These are the activations of a small network on made-up records, seen along a few directions, one row for each record.
After each row come some of the record's fields: FEFIR, TODO, GIV, BISUZ.
A field that a record lacks is left out.
Other fields move the rows too, some of them a lot.
In the rows, 500 means zero.
Strong random noise was added to every row along 16 fixed directions; ignore it. To show where, here is one row again and again, with new noise each time:
[539 711 521 302 600 368 572 356 553 302 478 564 252 681 367 370 470 555
 584 485 498 435 505 471 454 551 718 622 517 633 572 433]
[518 523 411 656 385 699 701 649 463 509 733 740 342 474 407 693 519 683
 480 511 237 591 501 527 541 215 500 736 508 581 389 591]
[338 575 352 657 617 665 519 337 586 377 376 450 656 520 645 585 330 498
 610 371 327 508 410 557 848 515 577 576 688 527 671 354]
[397 574 392 571 689 416 661 557 463 547 470 473 499 419 584 527 598 463
 373 509 504 404 434 449 383 480 541 293 678 530 205 562]
[550 785 232 497 463 351 406 447 509 551 428 682 564 524 389 522 481 554
 315 438 372 373 558 525 557 568 428 642 641 727 641 739]
[436 368 659 419 329 527 225 477 622 440 556 419 240 704 444 297 142 487
 525 534 668 555 548 543 653 432 552 654 462 416 673 455]
[580 465 557 490 435 558 545 681 523 596 503 462 488 390 549 418 605 593
 649 424 537 570 548 585 431 561 535 464 396 394 245 487]
[453 380 796 269 445 437 382 578 499 374 536 544 345 596 573 284 582 508
 722 503 579 467 562 572 474 405 568 466 432 444 477 520]
[593 585 272 457 431 630 400 484 535 662 423 464 473 433 467 485 583 684
 520 525 508 567 605 511 503 573 402 523 523 428 418 531]
[732 659 369 437 663 461 428 410 558 485 293 406 858 393 617 504 492 443
 388 326 540 488 318 418 547 415 540 441 497 479 366 361]
[520 473 605 430 464 456 443 472 410 389 528 613 524 562 300 617 590 569
 376 584 501 352 511 591 319 503 533 427 518 653 650 398]
[467 668 456 576 681 568 868 560 650 673 382 459 387 662 632 526 571 401
 503 541 818 505 525 436 288 607 665 445 467 551 539 316]
[195 693 411 292 508 214 323 365 247 518 460 512 438 475 510 554 691 544
 463 621 576 367 487 419 502 528 305 320 654 590 626 756]
[480 853 297 599 414 265 537 340 518 779 442 469 303 290 374 603 516 758
 174 519 716 478 460 416 294 804 316 657 510 664 590 694]
[545 372 564 620 354 585 515 734 647 671 499 634 415 359 443 340 678 738
 417 426 466 418 702 714 289 607 459 568 523 613 288 676]
[361 592 321 497 548 494 315 327 420 426 358 444 590 494 441 567 629 609
 447 531 639 405 390 552 466 357 522 494 605 627 578 394]
[457 612 477 597 510 482 486 328 544 475 402 536 492 251 372 529 667 928
 274 424 579 401 401 581 322 438 473 709 553 731 457 502]
[422 367 447 480 282 528 251 466 395 446 489 385 507 538 149 582 567 473
 486 443 453 451 453 633 424 694 571 407 430 740 647 252]

[487 384 447 336 533 446 326 426 363 438 508 390 400 544 439 461 618 374
 486 636 422 418 496 443 412 578 500 127 651 418 376 450] : FEFIR=pip TODO=rafop BISUZ=ral
[574 498 344 513 329 647 246 603 528 667 431 460 605 497 495 390 431 613
 593 545 649 594 690 629 618 479 393 610 454 303 508 590] : FEFIR=lala TODO=rafop GIV=vilu BISUZ=totif
[283 494 478 614 560 378 600 551 562 591 511 492 347 403 676 421 628 419
 387 402 573 468 346 402 425 313 483 531 556 675 303 670] : FEFIR=pip TODO=lazud GIV=vilu
[356 462 618 341 592 452 429 469 302 413 471 392 617 463 457 485 587 557
 555 608 582 456 537 507 485 510 469 242 540 373 448 470] : FEFIR=lala TODO=rafop GIV=kimib BISUZ=ral
[651 500 600 580 582 483 644 580 548 433 534 624 667 583 706 586 386 363
 596 513 442 479 479 554 570 450 557 510 494 372 572 474] : FEFIR=pip TODO=mam BISUZ=zore
[472 365 283 842 510 605 410 455 600 417 597 544 368 518 362 583 229 552
 246 632 384 403 477 628 485 383 548 600 791 513 409 483] : FEFIR=lala TODO=toze
[431 436 355 462 449 648 537 415 560 691 469 241 309 390 262 393 490 666
 308 421 478 645 498 305 505 626 449 506 450 601 286 462] : FEFIR=lala TODO=rafop GIV=vilu BISUZ=zore
[487 381 344 392 244 512 289 546 470 569 527 320 251 446 403 324 764 408
 808 334 473 686 396 465 469 502 539 573 248 594 281 444] : FEFIR=lala TODO=rafop BISUZ=zore
[672 361 685 898 328 492 642 622 665 690 594 574 445 321 589 633 421 466
 322 493 586 497 470 640 258 763 437 593 406 480 585 482] : FEFIR=lala TODO=rafop GIV=vilu BISUZ=zore
[483 460 583 492 618 667 603 537 634 448 382 566 651 643 662 418 442 471
 692 479 428 463 690 611 670 615 559 472 585 417 659 437] : FEFIR=lala TODO=rafop BISUZ=zore
[756 543 597 479 414 654 696 573 531 517 573 698 597 602 399 694 517 523
 545 517 431 583 605 514 433 545 508 674 270 555 780 362] : FEFIR=lala TODO=rumob GIV=vilu BISUZ=totif
[694 788 467 419 410 376 555 415 326 472 667 718 472 458 367 802 419 720
 495 681 422 546 539 471 506 544 334 674 429 385 726 615] : FEFIR=lala TODO=toze
[378 688 350 526 411 152 477 707 383 748 535 494 528 496 631 507 501 171
 386 412 699 506 359 340 513 397 381 461 408 590 409 804] : FEFIR=lala TODO=lan
[608 549 485 577 356 569 571 614 609 630 479 539 364 522 580 395 654 614
 867 490 676 614 634 674 394 637 563 751 272 421 544 496] : FEFIR=lala TODO=mam BISUZ=totif
[324 540 500 405 510 650 640 636 504 644 417 386 591 493 579 412 595 506
 619 299 558 650 507 384 669 398 508 516 353 567 401 486] : FEFIR=lala TODO=rafop BISUZ=totif
[531 448 390 441 535 691 322 431 600 481 286 495 654 732 339 378 506 596
 405 580 667 378 681 631 479 438 591 512 591 593 686 359] : FEFIR=pip TODO=rafop GIV=vilu BISUZ=zore
[724 833 298 198 550 689 793 411 514 589 517 607 266 733 371 608 555 712
 715 678 437 654 752 330 526 678 505 576 416 373 654 405] : FEFIR=pip TODO=lan
[527 325 299 772 443 619 378 456 628 528 549 449 415 430 381 523 270 528
 268 533 317 455 510 572 536 603 462 504 722 481 383 486] : FEFIR=lala TODO=lan
[412 296 571 589 255 416 265 703 294 454 683 577 530 453 316 571 492 447
 529 561 401 440 544 718 466 503 442 421 486 506 467 617] : FEFIR=lala TODO=lazud GIV=kimib
[686 545 388 469 437 442 349 493 643 583 446 650 499 507 644 393 508 370
 506 458 355 462 611 503 558 629 367 556 576 494 597 710] : FEFIR=lala TODO=lazud GIV=vilu
[313 244 924 629 378 512 468 595 412 451 645 514 607 325 588 609 411 503
 347 454 571 524 338 518 550 228 378 514 402 495 560 519] : FEFIR=lala TODO=rafop GIV=kimib BISUZ=zore
[278 445 547 735 373 577 593 669 455 553 527 452 594 482 352 599 416 505
 518 395 552 517 522 680 534 640 584 555 420 642 598 402] : FEFIR=lala TODO=rafop GIV=kimib BISUZ=totif
[509 438 400 498 481 615 494 759 402 514 521 528 852 563 335 562 434 419
 414 383 375 498 517 537 640 284 546 430 454 584 330 469] : FEFIR=lala TODO=toze
[711 331 472 600 354 588 531 587 592 702 641 609 300 513 589 658 586 396
 372 650 442 525 534 450 273 537 357 428 481 446 516 519] : FEFIR=pip TODO=mam BISUZ=totif
[577 543 201 442 574 472 466 555 461 442 477 643 420 468 538 386 907 507
 678 498 306 411 520 538 370 315 556 459 632 562 121 643] : FEFIR=lala TODO=lan
[339 480 262 538 475 647 423 457 459 643 400 344 662 484 518 513 503 504
 579 463 407 590 569 471 754 620 375 445 545 477 577 542] : FEFIR=lala TODO=mam GIV=vilu BISUZ=ral
[512 454 490 420 561 535 445 344 394 280 608 453 492 551 306 563 351 452
 368 505 328 548 335 348 620 240 566 517 514 542 480 382] : FEFIR=lala TODO=rafop GIV=kimib BISUZ=ral
[616 625 541 363 577 387 312 359 557 360 324 511 679 450 472 329 488 594
 486 412 555 390 517 574 518 551 540 563 540 527 560 502] : FEFIR=lala TODO=lazud GIV=vilu
[489 411 458 671 495 668 555 514 583 538 526 479 535 452 418 496 339 591
 344 463 350 524 556 531 599 532 493 555 598 506 452 514] : FEFIR=lala TODO=rafop GIV=vilu BISUZ=ral
[693 489 376 387 528 283 230 417 450 473 527 324 506 379 538 386 392 350
 361 489 537 567 284 301 502 303 450 433 472 335 154 586] : FEFIR=lala TODO=mam GIV=kimib BISUZ=totif
[280 601 286 793 431 184 402 422 366 374 601 563 437 411 476 585 422 456
 484 448 384 412 254 598 590 381 519 737 615 683 487 751] : FEFIR=lala TODO=mam BISUZ=zore

Which values does each new row have?
[730 285 623 436 530 795 621 567 753 692 446 499 627 393 654 410 614 538
 317 336 437 636 493 301 477 288 370 545 339 527 341 446] : FEFIR=lala TODO=lazud GIV=vilu
[380 602 567 483 571 584 694 443 484 417 495 408 564 521 509 634 361 566
 620 398 499 602 386 442 693 499 594 560 421 502 592 284] : FEFIR=pip TODO=toze
[374 668 412 392 667 435 651 338 450 494 422 413 533 357 597 556 626 588
 600 429 388 531 424 345 603 638 417 423 546 509 439 519] : FEFIR=lala TODO=toze
[413 437 436 465 512 589 496 468 375 480 446 407 616 408 214 585 608 682
 403 518 358 413 591 581 449 750 504 266 606 590 421 374] : FEFIR=pip TODO=rafop GIV=vilu BISUZ=zore
[345 429 573 530 394 472 551 494 483 569 598 379 346 534 523 589 404 414
 578 505 561 618 439 431 569 619 459 517 367 497 645 453] : FEFIR=pip TODO=mam GIV=vilu BISUZ=totif
[534 492 616 627 534 620 635 466 656 384 483 539 403 587 613 423 467 452
 696 414 517 560 463 576 525 459 700 702 440 514 621 346] : FEFIR=lala TODO=rafop GIV=kimib BISUZ=ral
[679 320 505 426 583 521 449 381 550 406 557 387 436 411 473 488 463 501
 384 527 355 520 392 380 426 450 504 382 537 399 247 382] : FEFIR=pip TODO=mam GIV=vilu BISUZ=totif
[433 610 313 508 529 692 533 511 599 657 358 427 485 587 426 340 445 622
 460 483 587 549 687 488 607 561 516 573 572 513 505 544] : FEFIR=lala TODO=rafop BISUZ=ral
[626 398 643 766 312 360 349 487 543 429 552 467 582 326 549 607 388 502
 599 422 629 511 295 728 422 600 522 694 314 435 602 344] : FEFIR=lala TODO=toze
[377 716 306 536 607 243 594 327 430 449 563 404 193 463 436 520 397 523
 505 574 467 488 403 408 484 703 560 494 646 489 369 602] : FEFIR=pip TODO=lazud GIV=vilu
[532 560 499 532 513 408 429 370 455 548 471 442 594 395 562 599 380 528
 385 576 576 505 458 449 552 607 351 463 537 365 611 549] : FEFIR=lala TODO=rafop GIV=vilu BISUZ=zore
[589 585 524 648 513 477 532 511 514 461 464 656 624 580 514 578 438 594
 597 667 608 399 693 758 421 683 527 597 541 391 767 531] : FEFIR=lala TODO=mam GIV=kimib BISUZ=totif
[307 416 482 396 684 554 576 532 566 512 442 426 409 716 666 392 578 272
 543 553 681 488 465 341 482 246 568 358 538 531 430 420] : FEFIR=lala TODO=toze
[406 329 488 567 432 510 497 582 437 591 507 570 499 518 441 586 789 416
 364 556 484 364 532 553 255 528 455 312 553 714 525 524] : FEFIR=pip TODO=rafop GIV=vilu BISUZ=totif
[515 449 360 748 355 614 228 472 618 553 437 482 548 451 521 480 303 708
 479 560 642 475 568 747 595 488 439 691 612 354 578 511] : FEFIR=pip TODO=lan
